These are the activations of a small neural network, seen along a few directions. Each row is one input.
In each table, some parts of the input vary, and every possible input appears once, in random order.
Descriptions start from the smaller parts, as in this example, which fits no table here: one of 3 separate values, together with either a single point or one of 11 places around a ring or (one of 6 places along a line, together with one of 8 places around a ring).
Shared parts are said once, and a part with two or three values counts as separate values.

Other details of the inputs shift rows strongly along two fixed directions, in all tables alike. That doesn't count.

Table:
row 1: [ 15  22 -20  29  -9 -14   5  18  -8 -15   8 -14  -5   2]
row 2: [-21 -46  -4  36  -8  20  13 -30 -17  12   1 -37   8 -23]
row 3: [-21 -36   5  42   3  22  -7 -23  -9  12  -4 -37  -2 -39]
row 4: [-35 -14  71 -75  51 112   7 -83  24  25 -33  85  20  15]
row 5: [ 16  26 -30 -26 -16 -61 -18  20  13  -3   8  10 -23  -1]
row 6: [  4   8 -11  26  -5 -25 -13  27  12  -6  -3 -23  16  -4]
row 7: [ -9 -23   3  55  -4  37  32 -16 -20   2  -1 -33  23  -1]
row 8: [ 16  35  10 -50  13   8  11   1   4  -5  -8  43  -2  28]
row 9: [  9  31  21 -36  10  -1   3   3  26  -3 -24  46  10  21]
row 10: [ 18  38 -14  -4 -10 -46  -2  48  28 -15 -14   8  13  16]
row 11: [ 18  18 -11 -16 -14 -57 -16  45  33  -7  -4   8   7   3]
row 12: [ 14  32  -4 -16  -5 -44 -15  24  17  -5  -4  16   5  11]
row 13: [-23 -41   2  41   4  26 -10 -15   2  10 -11 -42   7 -36]
row 14: [ 12  16 -20  22  -8 -21 -11  11  -9  -9  16 -16  -6  -1]
row 15: [ 14  14  13 -61   3   0  -5  -3   8   2   2  46 -10  15]
row 16: [  1 -11   7  41   8  50  21 -11 -38  -9   7 -45  -6  -4]
row 17: [ -5   2 -18  16 -17 -25  -3  24   2  -6  19 -10   0 -18]
row 18: [ -3  35   9 -42   7   4  10   4  23  -4 -13  52   8  20]
row 19: [ 17   2 -10   4 -18 -18  -3  21 -20 -11  21 -27 -20  -1]
row 20: [-24 -40 -21  35  33 -45   6  19  -8  11  -3   6 -12  41]
row 21: [ -3 -18   7  35   5  44   4 -18 -40  -4  14 -47  -8  -7]
row 22: [ 11  17 -20  12  -8 -17  -6  16 -22  -9  19 -18  -6   1]
row 23: [-10 -37  15  48   0  30  -3 -13  -9   5   3 -31   7 -32]
row 24: [ 18  29 -20 -18 -19 -60   6  26  10  -4   6  10  14  28]
row 25: [ -9 -46   5  43 -10  27  18 -20 -16   6   8 -32  17 -16]
row 26: [  3  15   3 -69   3  -8 -11 -12   9   9  -6  42 -19   8]
row 27: [ 27  26 -19 -21 -17 -53 -13  29  13 -10  15  16 -15   6]
row 28: [-16 -21  56 -87  31  85  -1 -72   6  22 -28  54 -18  13]
row 29: [-34 -33  -7  37  -1  28  -1 -22 -13  10   8 -32  -3 -41]
Each input here is: either a single point or (one of 4 places along a line, together with either a single point or one of 6 places along a line).
Which other rows does row 21 become when the place on the line of 6 takes its other values? List them by row number. -> row 4, row 6, row 12, row 14, row 22
Which other rows does row 11 become when the place on the line of 4 takes its other values? List them by row number. -> row 6, row 10, row 13
Which other rows does row 8 become when the place on the line of 4 takes its other values? List them by row number. -> row 15, row 22, row 26

Table:
row 30: [-30 -25  25   9  27  69 -12 -39  -5  10  -7   2  -6 -26]
row 31: [ 20  34   8 -35  -5  -3   8   9  11  -8 -10  15   8  20]
row 32: [-43 -52  23  22  24  48   6 -40  15  23 -20   8  25 -14]
row 33: [ 18   5 -30  87 -39 -15   0  33 -30 -21  30 -87  12 -37]
row 34: [-21 -40  31   1  25  62 -20 -42  -4  13 -10  -6 -17 -27]
row 35: [-33 -68  27  14  21  42  -2 -43  16  26 -23   0  15 -16]
row 36: [ 15  10   5 -51 -15 -19 -17  -6  14   4   3  19 -11  -7]
row 37: [ 23  33 -34   4 -26 -59   9  44  -5 -18  20  -4  -7  13]
row 38: [ -9 -22 -36  73 -24 -13  10  18 -41  -8  35 -64  -6 -26]
row 39: [ 16  24   6 -21  16 -11   9  14   0  -7  -8  26   1  47]
row 40: [-29 -37  18  13  34  60  12 -45 -25  14  -3   6  -3  10]
row 41: [ 17   8 -44  12 -13 -85 -10  45 -16  -7  22 -24 -29  18]
row 42: [ 16  33   3 -35 -12  -7  -2   0  16  -5   1  27   6  -1]
row 43: [-19 -28  22  22  33  66  19 -42 -22   8  -8   7   2  15]
row 44: [ 17  35  12 -26  11  -2 -14  20  18 -10 -13  22   0  11]
row 45: [  9   8   0 -52  -8 -21  -7  -4   8   6  -4  16 -16   5]
row 46: [-11  -8  -5  57   5  28  -9   1 -15  -7   5 -36  -5 -31]
row 47: [ -5 -21 -29 110 -21 -37   6  44  -9 -11   8 -77  28 -22]
row 48: [  0  22  -6 -44  -6 -15   1  -1   8   2  -2  23  -5   7]
row 49: [  6  25  -1 -43 -13 -13  -9  -3  13   1   6  26   0  -5]
row 50: [ 22  25  10 -31  -3  -4  13  14   6 -10  -1  23   6  30]
row 51: [ 10  31  -2 -35  -6  -9   8   1  10  -4  -7  24   0  12]
row 52: [ 13  -1   2 -48  -5 -22  -1   1   3   5   5  24 -17  14]
row 53: [ -3  11  -7  -4   0 -42   3  21  36   3 -17  28  20  12]
What is each input in this table made of? -> one of 4 places along a line, together with either a single point or one of 5 places along a line
The inputs of row 49 and row 36 match in every part but the place on the line of 4. If row 48 is changed in the same way as row 49 into row 36, which row does it become? -> row 45
Which other rows does row 34 become when the place on the line of 4 takes its other values? List them by row number. -> row 30, row 44, row 46
Which other rows does row 46 become when the place on the line of 5 takes its other values? List them by row number. -> row 37, row 42, row 43, row 51

Table:
row 54: [ 22  60 -18 -34 -11 -65  -2  45  26 -15   1  36  11  28]
row 55: [-11 -33  41  -3  13  90  14 -57 -15  10  -7   3   8 -11]
row 56: [  9  26  10 -49  11   7  14 -11   6   0  -8  41  -6  33]
row 57: [-21 -34  41   2  24  87   4 -60  -2  16 -16   6  10 -24]
row 58: [-11 -16   7 -10  10  -8  -5  -9   9  11  -4  15  -4   2]
row 59: [ -4  -4 -36  66 -22 -39   8  37 -10  -7  15 -50  12 -14]
row 60: [ -1   0  25 -19  16  35  -1 -24  14   6 -17  22  11   5]
row 61: [ -5  -5   9 -23  20 -13   0   3  19   7 -19  37   2  24]
row 62: [ 24  45 -12 -26 -14 -43   6  35  12 -16   7  21   0  26]
row 63: [  0 -12  -8  32 -12  21  -4  -2 -22  -5  18 -37 -10 -28]
row 64: [ -8 -12 -38  59 -28 -40 -14  31 -11  -9  19 -61  -6 -38]
row 65: [ 28  50  -4 -81   1 -45  -6  19  16  -6  -2  50 -15  41]
row 66: [ 11  10 -33  51 -17 -30   2  32 -31 -16  20 -52 -15  -4]
row 67: [  19   29  -47   -5  -29 -114  -11   61   16   -8   14    1   -8   17]
row 68: [  1   5 -13  -3  -5   1  -7   1 -20  -3  15 -11 -19  -7]
row 69: [-10 -13  20 -27   4  20   3 -24  17  11 -17  22  12   0]
row 70: [  3 -14  -4  35 -11  20   3  -3 -26  -4  18 -39  -6 -26]
row 71: [ -2 -11 -19  41 -12   3   1   2 -39  -5  25 -48 -15 -21]
row 72: [ -5   7  31 -53  23  17   2 -14  31  12 -31  53  11  22]
row 73: [ 23  38 -19 -40 -18 -49  -2  24  -4  -9  12  16 -15  21]
row 74: [  0   2  21 -24   5  28   2 -25  13   6 -14  24  10   0]
row 75: [ 14  16  30 -62  14  25   1 -18  15   1 -13  46   1  24]
row 76: [-10 -26  26  37  13  71  11 -27 -23  -1  -2 -24   6 -12]
row 77: [ -2  -5  13 -43  21 -12  -5  -6  25  11 -18  45   2  27]
row 78: [-18 -29 -16  45  -3 -11 -11   3 -10   4  12 -33  -9 -21]
row 79: [ -3 -10 -32  51 -26 -44  -7  30  -9  -6  16 -54  -2 -31]
row 80: [-22 -37   1  35  16  19  14 -13  -5   9  -6  -4  12   1]
row 81: [ -8 -14  -9  41  -8  17  -9  -6 -10  -2   7 -36  -3 -35]
row 82: [-24 -45  26  25  18  62   5 -39  -2  15 -14 -17  15 -16]
row 83: [ 10  31   6 -18   5 -13  -4  16  17  -6 -11  25   9  15]
The inputs of row 72 and row 59 match in every part but one. If row 61 is changed in the same way as row 72 into row 59, which row does it become? -> row 80
What is each input in this table made of? -> one of 5 places along a line, together with one of 6 places along a line
Which other rows does row 68 become when the place on the line of 6 takes its other values? List them by row number. -> row 56, row 65, row 66, row 71, row 73
Start at row 58 and move only the place on the line of 5, one step at a time. The first step leads to row 79. Which rows follow, in order? -> row 57, row 70, row 71
